These are the activations of a small network on made-up records, seen along a few directions, one row for each record.
After each row come some of the record's fields: VUR, SASAS, GURA, PIMEN.
A field that a record lacks is written absent.
Other fields move the rows too, some of them a lot.
In the rows, 500 means zero.
Random noise pushes rows far along 2 fixed directions. That doesn't count. These rows show it; they differ only by the noise:
491,548,506,244,456,710,635,351,482,612,463,374,319,352,437,315,480,502,646,497,412,473
422,611,526,512,535,446,502,467,506,443,568,458,531,477,448,596,404,607,366,609,550,494
467,590,549,423,557,533,557,485,526,461,595,441,442,435,440,572,428,591,427,608,495,472
383,607,465,492,435,467,490,347,449,531,437,431,550,468,456,438,413,562,451,528,557,523

448,503,464,660,453,269,314,475,425,422,479,571,733,594,586,530,452,572,372,506,628,480 -> VUR=rov SASAS=gilef GURA=sife PIMEN=zadi
538,402,559,382,600,659,603,629,605,585,558,514,371,520,490,539,608,427,646,493,350,547 -> VUR=nade SASAS=gilef GURA=lides PIMEN=zadi
598,466,561,356,608,610,566,641,547,439,645,523,400,477,511,570,526,479,510,582,469,346 -> VUR=absent SASAS=absent GURA=absent PIMEN=absent
361,550,485,503,449,543,564,396,496,654,371,414,490,501,472,429,490,491,596,424,422,636 -> VUR=gigod SASAS=gilef GURA=lides PIMEN=givop
520,521,533,766,452,257,306,595,412,287,542,632,654,575,574,584,459,568,426,497,594,585 -> VUR=rov SASAS=gilef GURA=sife PIMEN=zadi
494,546,517,613,418,480,444,471,424,412,482,546,441,453,460,463,468,548,587,367,415,757 -> VUR=palob SASAS=gilef GURA=misak PIMEN=givop
490,625,441,623,367,385,360,401,331,352,408,583,581,446,451,413,404,588,454,408,612,581 -> VUR=rov SASAS=gilef GURA=misak PIMEN=givop
372,598,487,654,379,406,450,336,451,579,367,435,606,505,511,445,437,519,487,455,511,662 -> VUR=palob SASAS=kiviz GURA=lides PIMEN=givop
406,354,501,554,465,536,517,519,608,721,380,495,509,625,569,461,618,338,675,369,343,724 -> VUR=bodo SASAS=gilef GURA=lides PIMEN=zadi
368,654,446,737,474,265,372,406,440,424,453,497,743,562,476,599,379,610,253,585,693,491 -> VUR=palob SASAS=kiviz GURA=lides PIMEN=givop
549,539,536,497,584,472,496,619,524,368,636,558,488,491,482,641,480,557,383,593,545,419 -> VUR=absent SASAS=absent GURA=absent PIMEN=absent
471,544,477,594,447,377,432,486,494,481,448,503,654,551,548,514,447,471,360,523,620,438 -> VUR=ver SASAS=kiviz GURA=biku PIMEN=zadi
545,520,439,638,407,319,320,515,384,370,453,620,722,557,586,453,471,492,394,492,646,442 -> VUR=nade SASAS=gilef GURA=biku PIMEN=zadi
397,598,547,505,601,505,583,470,557,558,521,397,485,467,416,616,438,574,413,603,509,515 -> VUR=rov SASAS=kiviz GURA=lides PIMEN=givop
443,597,477,437,500,532,536,384,483,539,464,418,504,421,432,442,449,569,452,573,549,432 -> VUR=palob SASAS=kiviz GURA=lides PIMEN=givop
463,537,497,632,540,377,422,556,486,405,557,566,619,583,499,619,472,526,386,578,601,493 -> VUR=absent SASAS=absent GURA=absent PIMEN=absent
583,469,524,391,562,576,589,549,526,494,594,474,390,485,496,533,520,522,510,574,502,366 -> VUR=nade SASAS=kiviz GURA=sife PIMEN=zadi
672,506,572,309,536,705,605,546,469,446,624,486,198,313,449,416,530,579,703,460,323,527 -> VUR=gigod SASAS=gilef GURA=sife PIMEN=zadi
650,591,579,562,614,415,479,651,535,244,747,556,540,451,544,728,420,570,248,676,573,319 -> VUR=nade SASAS=kiviz GURA=misak PIMEN=zadi
475,406,427,480,441,477,493,451,524,633,423,468,556,588,586,441,517,421,525,471,517,417 -> VUR=ver SASAS=kiviz GURA=sife PIMEN=zadi
455,459,513,325,515,679,625,423,536,673,410,387,380,433,467,363,572,427,682,463,374,516 -> VUR=palob SASAS=gilef GURA=gor PIMEN=givop
614,539,638,462,725,535,628,743,616,308,827,518,282,448,438,840,476,665,370,666,448,453 -> VUR=gigod SASAS=kiviz GURA=sife PIMEN=zadi
526,418,515,684,515,286,363,661,497,401,540,611,690,674,626,626,525,478,394,536,607,441 -> VUR=ver SASAS=gilef GURA=sife PIMEN=zadi
516,491,642,494,705,574,675,694,688,417,765,455,234,477,398,829,492,610,472,578,296,663 -> VUR=palob SASAS=kiviz GURA=miko PIMEN=givop
626,515,621,462,555,565,486,642,480,371,642,558,373,417,495,552,487,546,577,503,379,553 -> VUR=rov SASAS=gilef GURA=biku PIMEN=zadi
487,466,450,447,456,530,478,460,457,554,435,511,555,538,545,395,523,415,550,480,545,404 -> VUR=absent SASAS=absent GURA=absent PIMEN=absent
559,435,523,482,453,499,471,498,483,503,467,530,555,493,588,428,541,471,579,452,451,492 -> VUR=rov SASAS=gilef GURA=gor PIMEN=givop
524,597,584,432,554,592,559,528,473,444,537,453,382,381,427,509,457,559,554,543,457,531 -> VUR=gigod SASAS=gilef GURA=lides PIMEN=givop
634,526,604,497,582,561,518,654,507,357,639,542,394,430,484,578,511,542,549,559,417,514 -> VUR=palob SASAS=gilef GURA=lides PIMEN=givop
566,495,511,555,506,473,447,583,505,421,552,575,519,538,520,550,526,480,485,497,505,510 -> VUR=bodo SASAS=gilef GURA=biku PIMEN=givop
271,394,468,535,565,486,624,453,730,786,446,394,523,668,481,650,554,469,475,499,380,669 -> VUR=bodo SASAS=kiviz GURA=gor PIMEN=zadi
603,576,528,454,484,564,470,498,397,394,532,528,402,387,450,416,481,541,567,479,478,513 -> VUR=palob SASAS=gilef GURA=biku PIMEN=zadi
748,452,620,338,732,574,538,745,608,278,813,551,421,410,498,706,527,542,325,741,519,172 -> VUR=bodo SASAS=gilef GURA=miko PIMEN=zadi
367,662,438,628,465,377,445,340,426,428,454,488,573,482,368,562,355,668,323,525,634,587 -> VUR=rov SASAS=kiviz GURA=misak PIMEN=givop
626,425,589,381,610,670,603,687,579,488,643,554,352,499,499,574,588,472,610,524,370,497 -> VUR=nade SASAS=gilef GURA=lides PIMEN=zadi
282,377,536,400,720,587,713,559,811,797,562,353,444,624,433,755,546,492,409,615,391,509 -> VUR=ver SASAS=kiviz GURA=gor PIMEN=zadi
508,493,509,483,547,496,489,577,508,455,558,538,531,544,525,559,504,480,461,546,536,412 -> VUR=absent SASAS=absent GURA=absent PIMEN=absent
626,323,524,254,518,751,632,587,555,658,489,483,295,481,556,345,667,342,798,403,313,457 -> VUR=nade SASAS=gilef GURA=sife PIMEN=zadi
542,499,560,516,568,527,521,583,546,386,623,526,361,448,430,605,518,582,540,484,360,662 -> VUR=palob SASAS=gilef GURA=miko PIMEN=givop

Which values does each new row have?
650,455,537,379,569,568,522,586,526,423,597,513,478,432,552,524,529,483,444,575,516,282 -> VUR=nade SASAS=gilef GURA=miko PIMEN=zadi
594,516,487,694,417,285,289,590,394,309,504,652,716,567,627,509,464,493,380,488,643,460 -> VUR=nade SASAS=gilef GURA=biku PIMEN=zadi
709,351,561,311,517,653,561,650,515,504,565,541,346,478,602,408,603,394,682,467,414,340 -> VUR=ver SASAS=gilef GURA=sife PIMEN=zadi
708,510,540,397,545,564,488,591,466,358,622,555,486,389,559,484,492,486,459,565,503,284 -> VUR=nade SASAS=gilef GURA=misak PIMEN=zadi
413,518,508,369,485,650,636,364,536,714,406,374,426,458,454,393,510,493,638,467,378,564 -> VUR=rov SASAS=kiviz GURA=lides PIMEN=givop
338,490,434,531,402,514,577,289,533,737,316,370,526,512,487,409,511,475,581,404,433,663 -> VUR=palob SASAS=kiviz GURA=gor PIMEN=givop
344,531,407,563,452,412,462,335,474,613,393,428,601,555,469,457,457,543,436,513,610,478 -> VUR=palob SASAS=kiviz GURA=sife PIMEN=zadi
531,453,446,239,420,759,605,346,431,691,378,430,348,414,496,193,566,386,758,400,431,428 -> VUR=absent SASAS=absent GURA=absent PIMEN=absent
484,512,515,676,490,327,386,562,467,368,494,570,649,571,547,566,485,535,415,519,584,516 -> VUR=palob SASAS=gilef GURA=gor PIMEN=givop
324,429,454,501,548,502,593,443,633,734,430,416,539,630,471,592,518,484,452,502,485,536 -> VUR=ver SASAS=kiviz GURA=gor PIMEN=zadi
341,564,433,440,473,546,591,308,487,680,383,354,428,465,429,448,461,587,498,465,512,554 -> VUR=gigod SASAS=kiviz GURA=sife PIMEN=zadi
532,573,574,415,595,586,603,519,542,485,600,442,407,433,453,584,448,561,450,609,477,415 -> VUR=rov SASAS=kiviz GURA=lides PIMEN=givop
433,617,457,542,389,477,494,343,409,454,429,489,458,439,421,428,403,588,508,420,524,636 -> VUR=rov SASAS=kiviz GURA=misak PIMEN=givop
573,526,580,510,643,466,494,700,545,326,706,571,490,523,503,726,470,554,352,630,540,376 -> VUR=absent SASAS=absent GURA=absent PIMEN=absent
505,529,503,545,560,432,467,576,512,408,586,557,560,533,497,626,479,534,375,577,577,431 -> VUR=absent SASAS=absent GURA=absent PIMEN=absent
384,502,389,511,366,498,447,310,403,651,295,471,599,542,507,280,514,413,601,404,562,537 -> VUR=absent SASAS=absent GURA=absent PIMEN=absent
631,433,447,347,400,600,463,431,426,543,414,526,502,453,568,239,561,385,634,448,496,360 -> VUR=bodo SASAS=gilef GURA=biku PIMEN=zadi
427,565,441,687,461,321,376,480,418,410,472,579,689,597,506,542,444,533,380,528,657,520 -> VUR=absent SASAS=absent GURA=absent PIMEN=absent
499,511,488,471,491,544,511,497,469,502,496,519,469,505,487,449,519,465,567,496,506,504 -> VUR=absent SASAS=absent GURA=absent PIMEN=absent
